Each row below holds a small network's activations on one input, seen along a few directions.
Each table varies a few parts of the input and shows all the possible inputs, shuffled.
A made-up example of a description, with smaller parts first: one of 8 places around a ring, together with either a single point or one of 11 places along a line or (one of 3 separate values, together with one of 6 places along a line).
Shared parts are said once, and a part with two or three values counts as separate values.

Other details of the inputs vary at random and push rows far along three fixed directions, the same in every table; ignore that.

Table:
R1: [ 25  -1  -4 -29 -33 -15  52  25   1  26 -27  11]
R2: [  2 -24  -4   8  44  20 -18  16  12   0  45 -50]
R3: [-44  -7  -3  24   2 -38  -5  28  18  -1  -7 -21]
R4: [  8  12 -57 -63 -21  11  22   8  56  10  26 -14]
R5: [-21 -12 -40  -6   3 -57  12  26  33  26   9 -20]
R6: [-74  15 -14  23 -26  -9 -20  11  12  22   9 -34]
R7: [ 16  32  -5 -22   7  41   2 -30 -37 -29  11 -12]
R8: [-25  -9   9  -6 -24 -31  20  -5  -2   4 -30  21]
R9: [ 38 -15 -15  -5  30  30  -1   5  16   2  42 -30]
R10: [ 34  12  17  19  26  26 -20 -19 -20 -25  27   3]
R11: [  8 -38 -33 -35  28  19  -2   7  47  -1  34 -22]
R12: [ 27   9  23  15  29  29 -29 -11 -26 -34  16   4]
R13: [ 39  -5 -31 -38 -25  28  28  23  27  27 -16  18]
R14: [ 11 -11 -31 -22   8  11  22  25  35  -2  15  -3]
R15: [-22   2   2  20 -11   2   4  14  -7   3 -12  16]
R16: [-16  -4 -35   2   0 -54  15  16  32  26   7 -15]
R17: [-57  -6  18  42  19 -45 -22  20  -9   0   4 -22]
R18: [ 17  -7 -11  12  11  25 -26   5  -1   9  11 -11]
R19: [ 11  -4  29   7  35  15 -26 -35  -5 -17  21  -9]
R20: [-34  -7 -31  14   3 -51  -4  17  19  13   3  -8]
R21: [ 20  10  -2 -34 -28 -32  39   1  10  24 -22  29]
R22: [ 24   2  23  -2 -24   5  12  -7 -26  17 -34  12]
R23: [-56 -20   8  46  -2 -10 -25   8  -2  11  -8 -15]
R24: [ 20   3  29 -24 -13   2  10 -28 -15 -11 -30  30]
R25: [ 26   7  24 -17  17  42 -13 -28  -7 -30   0  27]
R26: [ -2  22 -24 -18  16  50 -27  -5  25 -27  60 -45]
R27: [-28  -6  25  22 -19 -32   1   5 -20  32 -31  -6]
R28: [-19 -10   5  -9   1 -10  -3  -3  12  -8  -7  11]
R29: [  5   9  13  31  -4   3 -17  -9 -21  13   1   4]
R30: [  6 -15  -1  -3 -11   7   8   4   6  18 -10 -13]
R31: [ 40  -9 -16 -11  35  15  -9 -19  24  -9  37 -21]
R32: [ 24  10  14  11   0   8   6   0 -16   4   9  -2]
R33: [-22  -5 -17 -14 -37 -42  36  35  16  17 -32  21]
R34: [ 14  11   9 -17 -13  14   8 -20  -9 -10 -20  46]
R35: [ 32   9  25 -15  12  26 -18 -28  -7 -27  -6  16]
R36: [ 19   7 -60 -76  -8   6  32  -4  27  17  12  -8]
R37: [ 26 -12 -20  11  33  53 -44   5  20  -2  38 -31]
R38: [ -4  10  36  16 -11  -3 -11 -33 -26 -30 -26  29]
R39: [-15 -15 -44 -35 -31 -42  31  33  40  30 -17  24]
R40: [ 35 -25 -32 -59  10   2  35  24  41  18  33 -14]
R41: [-53  -6   5  45  16 -42 -20  19 -11   2  10 -13]
R42: [ 34  13  20 -17 -11 -14  17 -27 -23  -7 -18  23]
R43: [-20   1   7  35   3   3 -15  12 -12  -9  -4  -7]
R44: [-42 -19  -4  16  37  -1 -23   1  23  -8  18 -21]
R45: [-47  13  12  26 -21 -35   6 -10 -15  -2 -36  37]
R46: [ -4  13  29   9 -23  14  21  -2 -28  -5 -33  31]
R47: [ 34   6   7  -2   1  26 -15 -26 -11 -33   4  30]
R48: [-27 -15  -6  38  23   7 -41  16  17   9  12 -42]
R49: [-47 -31  -2  27  25   3 -20  19  13  -1  19 -34]
R50: [ -2  14  21  40   6   1 -13  -5 -29  -1   8   1]
R51: [  4  11  24  13 -39  15  13 -12 -31   8 -41  44]
R52: [ -1   0  21 -11  -5 -19   5 -18 -13   2 -13  16]
R53: [ 41   4 -32 -33 -17 -19  48  24  27  21  10   5]
R54: [ -6   5  29   3 -12   3  13 -10 -23 -18 -21  20]
R55: [-38 -42 -18   7  22   6 -14  23  34  16  30 -40]
R56: [-14   4  47  16  -8  20   8 -13 -33 -10 -25  16]
R57: [-66  11  25  46   1 -21  -9   5 -23  -8 -20  17]
R58: [-17  -1  -6  17  28  -7 -24  -8  10   1  25  -9]
R59: [-15   4  10  25  17 -21 -23 -12  -5 -15   2 -11]
R60: [ -2   1  17  25   9  16 -12   1 -10 -17  -1 -16]
R61: [ 14  -4   0  -5  32  16 -26 -11   4 -16  21  -5]
R62: [ -3   1 -14   9  12  -7 -14  -6  16 -15   5   0]
R63: [ 17  23  32  12 -16 -12  10  -9 -37 -19 -27  22]
R64: [ 14  45   7 -17 -22  36 -12 -44 -12 -37  13   7]
R65: [-54   2  42  35  -2 -43  -4  -3 -35  -3 -23  -3]
R66: [ -7  31 -15 -18   3   7   1 -31 -26 -14  -1 -11]
R67: [ 26   4 -11 -42 -25 -26  31   5  14  14 -26  25]
R68: [-33  12 -32   2   4  13 -17   2  -7  18  10 -41]
R69: [ 49  17  12  -4   6  15 -14 -30 -25 -24   6  25]
R70: [ 26 -30 -22 -13  25  54  -7   5  31   5  27 -25]
R71: [ 34   8  28   0  15  16  10 -22 -20 -16  19  -1]
R72: [ 13  -9 -10 -44 -22 -27  36   2  15  19 -17  16]
R73: [-44 -22   1  21   6 -22   0  29  13  15  -2 -29]
R74: [ 41 -13 -20 -13  31  35  -9  17  17  -4  43 -26]
R75: [-17   3  31  25  -5   8  -2 -11 -33 -26 -16  28]
R76: [ 43  10  26 -18   7  16 -16 -31 -19 -19  -1  21]
R77: [-17  10  10  22 -38 -43  23  10 -15  43 -36   6]
R78: [-52 -28 -18  -3  36  -9 -19  15  43   9  22 -26]
R79: [-35 -10  -7  31  -3 -29 -16  24  10  30  -9 -26]
R80: [-28  11  20  36 -31 -35   0   4 -36  28 -34  17]
R81: [ -2  -8 -27 -44 -44 -54  57  20  30  29 -31  19]
R82: [ 34   3  18  -2 -22   7  22 -14 -17  24 -16   9]
R83: [  9  24 -16 -21  -6  36   9 -12 -31  -6   2 -18]
R84: [ 45   8  13   1   8  35  -8  -6 -24 -13  17  10]
R85: [ 25 -10 -41 -28  11  -7   7  13  44  -2  16 -13]
R86: [  7  -1   9  11  -7  24  -7   1 -18 -14  -6  16]
R87: [-15  11   5  14 -36 -34  22  23 -23  18 -33  18]
R88: [ 46  17   6   2  12  17  -5 -32 -15 -19  19  16]
R89: [ 19  -3 -21 -20 -44   3  25  17   3  24 -28  33]
R90: [-62 -10  -9  38  13 -37 -13  33  13   1   7 -18]
R91: [ 27  11  16 -15 -13 -15  14 -22 -12  -8 -23  18]
R92: [ 27   1  16  -3  33  28 -35 -27 -13 -24  24   9]
R93: [ -5 -11 -28 -14  22   6  -7   9  41  -4  21  -8]
R94: [-49  -7   0  27  11 -27 -27  -1   9  -4  -6  -3]
R95: [ 24  32 -36 -57 -65  15  51  18  10  18  -4  12]
R96: [-18 -14   7  29  16  19 -22   7  -5 -16  13 -13]
R97: [ 33   2  23  17  20  35 -34 -15 -22  -4  10 -15]
R98: [-22   3  35  15   9  10  -1 -10 -16 -18 -14  10]
R99: [ 48 -12 -29 -50  -7   7  39  25  40   5   3  -8]
R100: [ 41   6  12  -7  -5  20   4   4 -18  -8  -8   4]
Each input here is: one of 5 places along a line, together with either one of 2 separate values or (one of 3 separate values, together with one of 6 places along a line).
- The inputs of R63 and R59 match in every part but the place on the line of 5. If R3 is changed in the same way as R63 into R59, which row does it become? => R85
- The inputs of R46 and R13 match in every part but the place on the line of 5. If R1 is changed in the same way as R46 into R13, which row does it become? => R22
- The inputs of R23 and R96 match in every part but the place on the line of 5. If R29 is changed in the same way as R23 into R96, which row does it become? => R50
- Change only the choice among 2 separate values in R95. List by row number the other rows that result. => R83
- Change only the place on the line of 6 in R58. List by row number the other rows that result. => R34, R39, R61, R92, R94
- Change only the choice among 2 separate values in R6. List by row number the other rows that result. => R68
- Change only the place on the line of 5 in R49. List by row number the other rows that result. => R8, R11, R54, R55
